A small network was shown many inputs. Here are its activations along a few directions, one row for each input.
In each table, some parts of the input vary, and every possible input appears once, in random order.
Descriptions start from the smaller parts, as in this example, which fits no table here: one of 4 places along a line, together with either a single point or one of 9 places around a ring or (one of 3 separate values, together with one of 8 places around a ring).
Shared parts are said once, and a part with two or three values counts as separate values.
In the rows, zero is written as 128.

Other details of the inputs vary at random and push rows far along two fixed directions, the same in every table; ignore that.

Table:
r1: [141 183 124 119 148 136 143 112 144  81 135 142 128]
r2: [126 163 118  91  75 139 113 122 132 123 158 148 149]
r3: [131 147 108 122  97 110 120 122 101  97 165 152 142]
r4: [154 143 100 111 163 153 167 107 176  53  59 123 111]
r5: [115 125 122 133 119 108 125 135  93 138 148 123 135]
r6: [133 163 118 106 126 113 128 139 118 116 176 167 128]
r7: [112 147 108 132 100 105 131 128 123 136 193 141 118]
r8: [113  59 136 150 129 126 103 115 125 202 139 103 107]
r9: [106  65 139 141 149 120 100 134  97 196 138  93 127]
r10: [129 148 136 137 127 121 105 117 119 154 183 133 128]
r11: [110 138 137 117  78 126 102 148 136 123 185 141 148]
r12: [113  86 133 158 147 136 136 132 126 173  77  88  97]
r13: [123 134 136 117  76 135 115 147 128 125 190 139 146]
r14: [116 108 158 166 150 137 123 123 117 177  92 101 115]
r15: [126  74 143 141 164 130 141 130 141 156  61 124 130]
r16: [144 189 123 132 132 124 149 116 137  85 123 141 133]
r17: [135 146 122 129  95 114 106 136 100 137 172 173 126]
r18: [134 130 139 139 122 127  99 105 125 152 170 139 130]
r19: [127 127 111 128 125 120 119 125 129 149 165 119 110]
r20: [ 91  79 179 132 118 116  97 154 122 194 129  86 122]
r21: [149 177 124 133 121 128 141 104 140  80 122 152 136]
r22: [111 131 118 127 116 116 125 125 120 147 185 132 107]
r23: [101  61 144 164 115 117 120 118 115 203 124 106 107]
r24: [152 149 136  95 146 148 143 136 182  43  38 109 134]
r25: [121  89 156 159 163 140 139 105 148 151  67 108 130]
r26: [112  57 143 136 163 139 123 119 118 155  84 100 126]
r27: [109  86 166 173 124 132 101 113 105 201 124 116 116]
r28: [168 152 111 115 162 137 168 126 160  57  33 145 135]
r29: [118 134 109 133  90 110 123 116 127 130 190 151 121]
r30: [120  85 149 147 160 119 141 142 120 178  70 112 123]
r31: [121 180 115  88  84 134 122 134 128 125 163 138 147]
r32: [129 138 129 134 122 116 119 148 102 152 142 147 121]
r33: [125 120 119 135 108 124 106 128  93 127 145 135 130]
r34: [115 101 155 158 172 136 146 117 144 158  72  98 127]
r35: [125 168 125 106 117 138 136 157 158  79 126 122 146]
r36: [117  88 156 133 146 154 147 157 148 149  77  79 135]
r37: [123 154 108 107 124 117 123 131 104  99 181 143 134]
r38: [172 157 105 103 187 143 158 135 165  69  51 129 131]
r39: [117 136 116 140 108 110 136 128 119 143 154 126 112]
r40: [122 129 114 143  90 121 112 121 112 144 167 140 107]
r41: [153 152 110 107 116 117 109 128 126 114 173 171 135]
r42: [139 147 100 114 128 125 139 120 130  66 125 145 147]
r43: [131 145 140 110  86 135 133 153 114 135 197 124 135]
r44: [172 140 128 101 142 175 175 135 171  52  53 106 138]
r45: [121 104 156 145 151 140 123 102 135 151 113 123 122]
r46: [143 173  97 116 130 129 136 137 111  68 119 133 132]
r47: [154 143  98 105 139 134 122 118 131  74 125 136 141]
r48: [108  93 129 138 151 120 134 134 112 145 109 105 136]
r49: [135 107 132 131 184 132 162 140 151 124  42 116 130]
r50: [139 150 119 107 116 117 120 127 122 110 173 177 130]
Each input here is: one of 2 separate values, together with either a single point or one of 4 places along a line or (one of 4 separate values, together with one of 5 places along a line).
Changing only the choice among 2 separate values turns r40 into r12. The same change can be made to r21. Which row results?
Answer: r16
Change only the choice among 2 separate values in r18. List by row number the other rows that result.
Answer: r10
Change only the choice among 4 separate values in r34. List by row number the other rows that result.
Answer: r7, r48, r49
Change only the place on the line of 4 in r13. List by row number the other rows that result.
Answer: r11, r24, r44
Change only the place on the line of 4 in r43. List by row number the other rows that result.
Answer: r20, r35, r36

Table:
r51: [157 181 107  85 122 141 137 138 149  47 153 148 149]
r52: [144 144 108 109 131 118 122 122 131 127 152 160 120]
r53: [115 116 131 135 137 106 117 142  97 182 144 137 120]
r54: [152 157 132 126 134 139 154 132 156  95  89 146 132]
r55: [158 194  92 108 135 115 153 138 122  57 138 170 133]
r56: [102  65 169 165 134 124 124 128 133 197  90 111 122]
r57: [106  88 137 127 111 133 105 126 115 155 159 108 138]
r58: [114 103 140 117 108 123 117 156 126 180 140 122 128]
r59: [113  95 137 128 106 138  97 129 112 158 155 103 128]
r60: [147 136  99 123 157 136 139 103 136  77 101 132 131]
r61: [146 111 133 101 186 165 148 137 173  98  29  88 136]
r62: [143 148 106 122 117 109 135 136 118 117 161 168 125]
r63: [148 201 121 115 128 126 139 120 141  47 136 153 148]
r64: [129 120 162 137 169 142 131 129 138 153  70 103 133]
r65: [109  84 133 125  97 130 113 127 123 160 154 117 129]
r66: [143 157 123  95 150 141 139 148 143  89  98 113 143]
r67: [101 131 136 119  88 104  97 146  94 143 219 135 146]
r68: [140 152  94 130 101 114 124 122 110 113 153 155 114]
r69: [142 150 135 125 149 141 135 110 159  79 101 133 141]
r70: [106 103 159 157 124 127 111 115 105 172 135 110 136]
r71: [ 96  73 151 162 163 139 133 114 145 199 123  66  97]
r72: [119 140 115 140  97 104  92 121  71 152 211 144 123]
r73: [124  95 124 153 156 130 136 126 109 149  63 103 111]
r74: [111 100 126 148 134 111 112 117  87 160 152 122 129]
r75: [117  51 152 151 172 130 115 123 114 195 107 108 121]
r76: [108 100 148 157 100 122 119 119 118 179 137 130 126]
r77: [126  86 149 148 144 148 137 102 153 146  64 108 124]
r78: [139 166 112 113 139 111 118 132 107 118 165 151 132]
r79: [115 122 153 154 112 130 102 118 101 166 145 113 127]
r80: [164 193 117 105 115 137 143 118 160  60 143 172 137]
r81: [144 180  97  93 100 123 148 145 152  47 139 155 141]
r82: [128 111 131 119 168 144 165 149 156  86  24  92 136]
r83: [112 161 116 141 126 120 153 132 135 132 159 109 102]
r84: [106 111 130 146 122 125 134 115 145 177 172 104  93]
r85: [132  79 144 118 147 149 140 140 153 141  78 104 128]
r86: [ 97  44 162 138 151 137 112 135 131 181 101  83 133]
r87: [148 191  80 115 123 115 150 122 118  50 134 162 133]
r88: [137 170 142 126 120 125 124 130 118 112 166 149 143]
r89: [149  97 107 130 178 147 159 102 158  93  28 113 118]
r90: [107 117 129 113  74 108  98 137 116 148 220 150 135]
r91: [105 102 130 147 132  99 119 135  95 164 146 136 124]
r92: [112  98 131 133  87 128 113 143 113 166 142 112 120]
r93: [146 165 137 128 143 137 154 136 142  92  89 139 136]
r94: [115 111 126 152 152 135 165 126 162 154  92  85  92]
r95: [ 97  75 166 169 134 130 126 124 112 195  87  98 126]
r96: [141 158 140 123 122 134 119 120 135 111 166 152 141]
r97: [127 144 114 128 136 104 120 125 105 108 162 147 135]
r98: [110  53 159 124 142 140 116 142 140 204  94  93 122]
r99: [146 139  93 128 138 125 154 117 136  85  88 142 123]
r100: [119 145 139 140  79 124  83 109 102 155 214 146 129]
r101: [150 211 120 107 123 128 143 136 142  77 127 161 138]
r102: [122 168 135 133 106 112 128 131 121 109 156 155 138]
r103: [142 156 109 109 138 119 112 122 122 118 170 157 130]
r104: [151 129 147 122 189 162 145 116 175 107  31 106 133]
r105: [149 160 121 134 117 144 144 118 150  91  82 133 122]
r106: [147 106 130 114 162 154 169 152 168  98  26 102 131]
r107: [121 140 135 139  66 121  91 109 110 161 209 155 121]
r108: [157 179  91  90  92 143 134 125 150  48 141 143 130]
r109: [132  83 126 146 166 142 121 108 123 144  76 100 114]
r110: [137 137 106 111 116 139 153 136 150  80  90 122 135]
r111: [111 156 138 147  69 112  99 128  88 160 201 149 126]
r112: [135 137 104 119 119 108 122 115 127 106 167 165 125]
r113: [132 137 124 141 194 151 179 119 171  99  50  65 105]
r114: [118 121 154 139 111 121 114 136 127 188 141 140 124]
r115: [105 106 135 134  96 126 112 148  98 163 142 106 125]
r116: [168 176  90  99 134 125 146 120 145  56 140 175 128]
r117: [112 105 151 149 116 132 104 105 118 163 154 124 135]
r118: [103 131 128 122  79 112  99 137  87 145 217 129 145]
r119: [137  86 118 142 151 139 129 108 131 142  75 113 106]
r120: [128 155 124 107 103 121 133 160 116 109 162 142 141]
r121: [153 182  84 110 123 109 149 126 139  52 137 175 129]
r122: [142 150 115 111 131 147 136 135 131  75  94 101 136]
r123: [122 137 126 132 113  98 103 135  79 157 219 158 133]
r124: [ 99  71 161 132 143 130 122 161 117 204  91  89 127]
r125: [121 107 126 134 128 108 117 138 112 185 144 144 116]
r126: [132 152 131 124 102 121 120 113 143 109 164 161 133]
r127: [130 111 122 122 159 152 166 140 149  87  22  86 135]
r128: [113 134 139 115  91 112 102 154  91 152 221 138 145]
r129: [145 136 107 120 166 128 137 112 143  76 103 138 132]
r130: [114  72 172 146 145 138 113 121 142 213  95 111 118]
Changing only one part turns r83 into r94. The same change can be made to r55. Which row results?
Answer: r62
Changing only one part turns r51 into r106. The same change can be made to r129. Which row results?
Answer: r121
Changing only one part turns r57 into r110. The same change can be made to r86. Which row results?
Answer: r81
What do these inputs look like to the network?
Answer: one of 5 places around a ring, together with either a single point or (one of 3 separate values, together with one of 5 places along a line)
Change only the choice among 3 separate values in r64. List by row number the other rows that result.
Answer: r66, r78
Change only the choice among 3 separate values in r111. List by row number the other rows that result.
Answer: r73, r115
Start at r114 and move only the place on the line of 5, one step at a time. The first step leads to r54. Which rows follow, in order?
Answer: r56, r76, r105
Start at r92 and move only the place on the ring of 5, one step at a time. The first step leads to r115. Which rows follow, in order?
Answer: r122, r59, r108
Start at r125 and move only the place on the ring of 5, one step at a time. The first step leads to r53. Which rows follow, in order?
Answer: r78, r103, r52

Table:
r131: [125  84 120 142 170 120 132 116 121 150  99 119 114]
r132: [145 145 119 134 159 126 137 106 141 109 114 148 123]
r133: [108 139 119 117  78 102 109 151 100 148 220 146 131]
r134: [143 162 119 116 140 149 155 126 160  80  94 113 127]
r135: [116 125 110 147 114  97 115 119  84 150 179 151 117]
r136: [124 107 140 166 158 123 133 109 120 158  86 125 117]
r137: [144 169 100  99 132 135 152 140 142  60 115 128 138]
r138: [147 143 103 103 124 138 145 134 145  68 105 133 138]
r139: [135 144 106 106 120 131 133 133 135  83 121 129 138]
r140: [122 160 112 139  88  89  98 123  71 150 232 183 125]
r141: [146 160 125 111 136 145 144 122 160  72  84 130 140]
r142: [116 137 141 126  70 114  98 129 110 155 216 160 138]
r143: [111  75 159 149 148 147 126 125 139 173  88  82 119]
r144: [109 150 142 127  77 108 105 141 111 162 218 153 132]
r145: [118 116 136 120 106 122 105 139 110 152 154 132 138]
r146: [121  62 145 165 182 134 132 102 136 189  70  96 102]
r147: [139 170 128 113 126 137 142 131 147  90 125 133 139]
r148: [116  80 151 143 125 144 123 123 138 171 105 103 120]
r149: [119  90 151 131 141 135 117 142 120 159 108 105 135]
r150: [117  92 148 130 141 131 130 150 128 165  93 105 128]
r151: [150 163 116 101 144 143 150 142 146  72  89 125 141]
r152: [112  91 148 141 127 141 120 122 136 165 105  98 121]
r153: [123  72 140 149 174 123 121 119 115 182  93 119 116]
r154: [144 174 127 111 124 137 136 127 148  74 131 139 141]
r155: [118 101 132 125 132 130 124 139 121 135 125 107 132]
r156: [145 184 110 109 115 136 149 131 156  73 132 135 125]
r157: [155 159 111  99 122 139 140 136 144  68 107 145 143]
r158: [117 127 125 164 112 106 112 106  98 171 175 142 109]
Changing only one part turns r154 into r155. The same change can be made to r147. Which row results?
Answer: r137
What do these inputs look like to the network?
Answer: one of 4 places along a line, together with either one of 2 separate values or one of 5 places along a line
Change only the choice among 2 separate values in r153. List by row number the other rows that result.
Answer: r140
Change only the choice among 2 separate values in r136. List by row number the other rows that result.
Answer: r132
